Each row below holds a small network's activations on one record, seen along a few directions.
After each row come some of the record's fields: N, V, J, U, H, M, D, L.
A field that a record lacks is written absent.
The largest differences between rows may come from other fields.
In the rows, zero is written as 500.
Random noise pushes rows far along 4 fixed directions. That doesn't count. These rows show it; they differ only by the noise:
[548 455 528 319 545 479 473 395 510 452 641 622 459 526 677 407 356 443
 538 665 446 529 365 469 399 278]
[513 619 390 306 569 720 390 386 635 371 606 615 257 718 449 845 342 598
 539 600 488 662 715 212 474 246]
[447 264 489 568 585 512 497 496 604 448 631 463 663 466 465 447 420 567
 473 667 495 487 270 523 511 506]
[501 383 536 567 521 427 524 492 476 514 535 465 618 400 534 340 492 433
 491 582 458 479 324 613 527 511]
[514 561 481 612 486 504 494 506 445 523 424 426 484 434 413 533 565 425
 493 452 446 550 589 544 617 537]
[526 543 536 510 481 456 529 456 447 527 460 503 497 464 531 401 521 396
 519 527 473 521 468 574 535 477]

[603 397 487 507 414 500 475 561 425 434 654 446 491 289 507 462 504 453
 533 538 359 544 522 434 538 366] => N=n2, V=v2, J=j2, U=absent, H=h6, M=m2, D=d1, L=l2
[479 427 456 589 524 505 443 563 479 557 477 430 573 381 458 528 552 447
 443 421 418 497 537 535 556 524] => N=absent, V=absent, J=absent, U=absent, H=h2, M=m1, D=d2, L=l3
[463 856 415 385 323 526 525 482 528 579 325 488 373 501 292 509 642 446
 547 491 547 547 692 344 570 539] => N=absent, V=absent, J=absent, U=absent, H=h3, M=m2, D=d3, L=l2
[521 716 529 370 485 551 496 471 430 536 469 614 295 604 559 581 469 462
 522 491 491 510 672 464 448 504] => N=n2, V=v1, J=j1, U=u2, H=h5, M=m2, D=d3, L=l3
[532 420 544 417 522 480 511 445 522 457 552 660 484 612 674 473 463 509
 519 546 495 483 394 530 412 310] => N=n1, V=v1, J=j1, U=u2, H=h4, M=m1, D=d2, L=l2
[422 703 593 541 497 569 655 448 515 570 264 497 454 788 385 531 646 538
 547 440 774 438 578 651 491 817] => N=n2, V=v2, J=j1, U=u2, H=h4, M=m2, D=d2, L=l3
[623 653 660 344 344 421 604 409 343 490 479 699 380 513 724 251 533 270
 602 572 475 539 544 594 422 281] => N=n1, V=v1, J=j1, U=absent, H=h5, M=m2, D=d1, L=l4
[666 790 609 310 462 546 514 318 359 480 398 755 172 776 796 582 493 393
 582 371 504 627 763 511 379 232] => N=n1, V=v2, J=j1, U=u1, H=h2, M=m1, D=d2, L=l3
[427 395 479 506 561 616 494 555 649 409 602 475 615 563 401 605 452 688
 464 602 611 463 386 450 486 610] => N=n1, V=v2, J=j1, U=u2, H=h2, M=m2, D=d3, L=l8
[514 309 425 477 549 444 430 520 528 473 705 504 609 357 565 481 443 512
 482 578 350 501 341 424 458 299] => N=absent, V=absent, J=absent, U=absent, H=h3, M=m1, D=d2, L=l2
[416 268 477 397 653 485 500 493 657 442 726 482 593 554 511 419 276 645
 515 743 620 368 251 456 359 598] => N=n2, V=v2, J=j1, U=u1, H=h3, M=m2, D=d1, L=l3
[426 518 566 530 488 422 645 531 424 603 402 405 601 537 517 293 546 480
 537 578 665 297 355 716 428 773] => N=n2, V=v2, J=j2, U=u2, H=h3, M=m1, D=d3, L=l3
[489 673 434 444 412 495 423 592 387 549 506 410 400 302 412 513 520 382
 552 479 442 493 634 434 466 542] => N=absent, V=absent, J=absent, U=absent, H=h3, M=m2, D=d3, L=l1
[470 723 497 611 569 463 509 466 424 641 278 426 452 572 436 602 626 411
 432 285 499 522 633 585 659 597] => N=absent, V=absent, J=absent, U=absent, H=h5, M=m1, D=d2, L=l3
[561 517 510 532 494 496 463 483 390 489 539 527 465 459 561 537 533 388
 506 441 402 551 567 553 463 433] => N=absent, V=absent, J=absent, U=absent, H=h5, M=m2, D=d2, L=l3
[545 592 543 356 588 506 548 398 511 477 479 595 358 673 642 522 404 460
 528 538 554 493 507 510 432 478] => N=n2, V=v2, J=j1, U=u1, H=h5, M=m2, D=d1, L=l3
[543 386 562 482 540 511 463 461 475 461 620 578 482 534 654 449 442 501
 522 535 500 522 417 549 394 415] => N=absent, V=absent, J=absent, U=absent, H=h2, M=m2, D=d2, L=l3
[498 623 498 460 543 442 503 480 455 522 362 475 431 591 563 530 498 432
 467 414 469 495 545 507 525 462] => N=n1, V=v2, J=j2, U=u1, H=h3, M=m1, D=d3, L=l5
[538 364 607 668 483 606 551 554 516 392 554 499 515 620 508 614 552 605
 547 471 565 524 513 665 463 597] => N=n1, V=v2, J=j2, U=u2, H=h2, M=m2, D=d1, L=l3
[388 429 417 627 673 515 440 524 596 541 450 390 616 534 331 680 522 650
 417 478 504 463 464 442 627 626] => N=n2, V=v2, J=j1, U=absent, H=h5, M=m1, D=d2, L=l5
[448 626 597 386 443 474 650 386 603 554 290 647 492 739 508 382 549 511
 553 556 704 465 408 562 481 525] => N=n1, V=v1, J=j1, U=u2, H=h4, M=m1, D=d1, L=l5
[552 252 520 554 653 434 384 497 397 416 684 543 548 450 767 490 343 503
 420 510 285 483 386 570 407 314] => N=n1, V=v1, J=j2, U=u1, H=h5, M=m1, D=d3, L=l3
[527 706 602 452 398 356 573 461 410 641 260 540 519 461 518 270 649 339
 521 374 518 527 472 621 607 507] => N=absent, V=absent, J=absent, U=absent, H=h2, M=m1, D=d1, L=l5
[531 630 562 443 379 390 567 436 463 614 289 554 503 447 526 339 616 390
 497 435 528 518 475 570 568 478] => N=absent, V=absent, J=absent, U=absent, H=h2, M=m1, D=d1, L=l5
[561 470 473 585 593 535 446 486 456 468 478 483 464 504 552 613 476 570
 423 378 425 527 554 516 554 493] => N=n2, V=v2, J=j1, U=u1, H=h2, M=m1, D=d3, L=l5
[416 390 498 301 661 450 434 479 514 474 656 519 546 559 741 424 275 516
 514 656 525 326 232 527 307 521] => N=n1, V=v2, J=j2, U=u2, H=h5, M=m1, D=d3, L=l1
[405 570 531 602 386 484 665 537 582 600 313 422 615 570 287 406 615 513
 532 460 644 441 475 517 624 777] => N=n1, V=v1, J=j2, U=u1, H=h6, M=m1, D=d1, L=l5
[420 400 375 709 590 538 398 680 519 488 588 240 544 304 258 664 450 572
 481 458 476 401 629 457 580 768] => N=n2, V=v1, J=j1, U=u1, H=h3, M=m2, D=d1, L=l1
[597 407 538 471 455 413 474 531 352 530 614 506 547 374 613 400 472 383
 506 457 366 411 457 531 442 424] => N=n1, V=v1, J=j1, U=u2, H=h6, M=m1, D=d2, L=l5
[484 543 465 562 576 553 457 490 499 493 484 480 464 658 499 699 492 547
 508 454 522 478 612 526 496 552] => N=n1, V=v2, J=j2, U=u2, H=h5, M=m1, D=d2, L=l3
[507 457 523 201 394 559 471 457 578 404 790 604 394 469 559 401 278 518
 679 777 608 481 449 274 244 374] => N=absent, V=absent, J=absent, U=absent, H=h6, M=m2, D=d1, L=l1
[483 550 588 401 495 530 596 373 583 475 438 649 448 720 566 487 474 497
 520 569 589 575 476 498 451 372] => N=absent, V=absent, J=absent, U=absent, H=h5, M=m1, D=d1, L=l3
[554 343 511 495 493 482 447 545 458 479 615 480 579 307 559 397 456 446
 490 585 391 519 436 518 488 401] => N=absent, V=absent, J=absent, U=absent, H=h2, M=m2, D=d1, L=l3
[530 523 473 467 562 457 421 525 384 531 513 461 461 471 609 489 450 481
 476 424 455 436 559 578 450 552] => N=n2, V=v2, J=j2, U=u2, H=h2, M=m1, D=d3, L=l3
[479 507 510 511 453 607 455 640 474 422 632 380 400 479 395 652 428 539
 647 523 585 422 630 442 418 699] => N=n1, V=v2, J=j2, U=u1, H=h6, M=m2, D=d1, L=l1
[390 454 359 577 534 666 439 562 613 498 498 401 560 516 263 696 541 611
 460 505 535 516 605 387 607 578] => N=absent, V=absent, J=absent, U=absent, H=h2, M=m1, D=d2, L=l4
[487 751 478 294 469 454 480 455 426 565 436 553 333 552 521 437 463 433
 574 490 570 410 578 455 433 509] => N=n2, V=v2, J=j1, U=u2, H=h3, M=m1, D=d3, L=l5

Which values does each new row have?
[477 394 573 603 400 499 621 487 624 496 436 554 684 509 406 382 620 551
 480 510 558 582 332 589 573 465] => N=absent, V=absent, J=absent, U=absent, H=h2, M=m1, D=d1, L=l5
[406 597 431 536 427 473 512 535 481 609 391 365 515 403 307 457 569 471
 526 465 562 448 588 511 564 694] => N=absent, V=absent, J=absent, U=absent, H=h3, M=m1, D=d1, L=l3
[558 675 450 236 470 530 434 336 548 494 502 686 340 586 648 530 419 487
 464 481 412 637 555 338 450 154] => N=absent, V=absent, J=absent, U=absent, H=h2, M=m1, D=d3, L=l5
[518 322 542 561 456 531 529 468 617 470 572 566 644 517 509 452 504 575
 501 590 495 562 351 533 467 421] => N=absent, V=absent, J=absent, U=absent, H=h2, M=m1, D=d1, L=l3
[372 346 488 527 470 475 597 467 672 476 501 522 699 487 366 370 494 600
 480 642 588 487 288 505 529 520] => N=absent, V=absent, J=absent, U=absent, H=h5, M=m1, D=d1, L=l5
[632 638 598 400 437 333 526 452 254 588 389 587 427 387 745 239 554 324
 511 369 416 436 488 689 451 443] => N=n2, V=v2, J=j1, U=u2, H=h2, M=m1, D=d3, L=l5
[397 482 474 412 494 523 516 468 638 500 550 503 521 582 393 428 430 592
 496 665 628 469 384 400 431 561] => N=absent, V=absent, J=absent, U=absent, H=h3, M=m2, D=d3, L=l3
[428 494 618 469 338 486 731 482 622 551 399 509 583 610 347 280 598 571
 584 652 824 349 297 587 471 796] => N=n2, V=v2, J=j1, U=u2, H=h6, M=m2, D=d1, L=l5
[500 651 473 475 483 487 475 481 404 626 365 460 469 447 518 472 583 374
 482 394 457 488 603 550 564 506] => N=absent, V=absent, J=absent, U=absent, H=h2, M=m1, D=d2, L=l3
[632 638 554 199 426 448 470 394 383 531 544 654 345 447 775 327 436 306
 570 558 406 551 517 496 385 233] => N=absent, V=absent, J=absent, U=absent, H=h2, M=m2, D=d1, L=l3
[516 394 528 508 486 385 539 548 436 458 572 542 563 471 636 392 494 449
 535 513 422 465 380 591 507 457] => N=n1, V=v2, J=j2, U=u2, H=h5, M=m1, D=d1, L=l2
[487 655 541 348 273 518 599 451 610 522 357 640 457 516 381 373 608 452
 575 577 642 569 521 438 494 455] => N=absent, V=absent, J=absent, U=absent, H=h2, M=m2, D=d1, L=l5
[439 371 461 366 603 564 475 459 608 475 656 510 532 558 506 512 369 586
 512 719 538 462 377 394 381 419] => N=absent, V=absent, J=absent, U=absent, H=h3, M=m2, D=d2, L=l3
[446 744 433 441 437 522 510 451 557 576 299 507 458 563 348 500 557 497
 471 432 601 543 619 409 606 552] => N=absent, V=absent, J=absent, U=absent, H=h2, M=m1, D=d3, L=l5
[425 336 384 597 532 454 419 560 592 520 545 394 708 296 344 535 509 568
 426 541 365 505 401 444 621 496] => N=absent, V=absent, J=absent, U=absent, H=h5, M=m1, D=d1, L=l5
[505 485 451 541 539 532 445 526 477 483 560 468 438 483 469 599 456 560
 476 464 447 449 562 474 498 487] => N=n2, V=v1, J=j1, U=u2, H=h3, M=m1, D=d3, L=l5
[507 473 462 520 424 490 498 507 555 491 490 485 556 350 402 444 537 507
 456 506 471 567 512 452 578 466] => N=absent, V=absent, J=absent, U=absent, H=h2, M=m2, D=d1, L=l5
[550 525 467 561 433 560 419 620 397 465 526 438 421 307 480 561 529 392
 528 439 418 539 665 491 476 527] => N=absent, V=absent, J=absent, U=absent, H=h2, M=m2, D=d3, L=l1
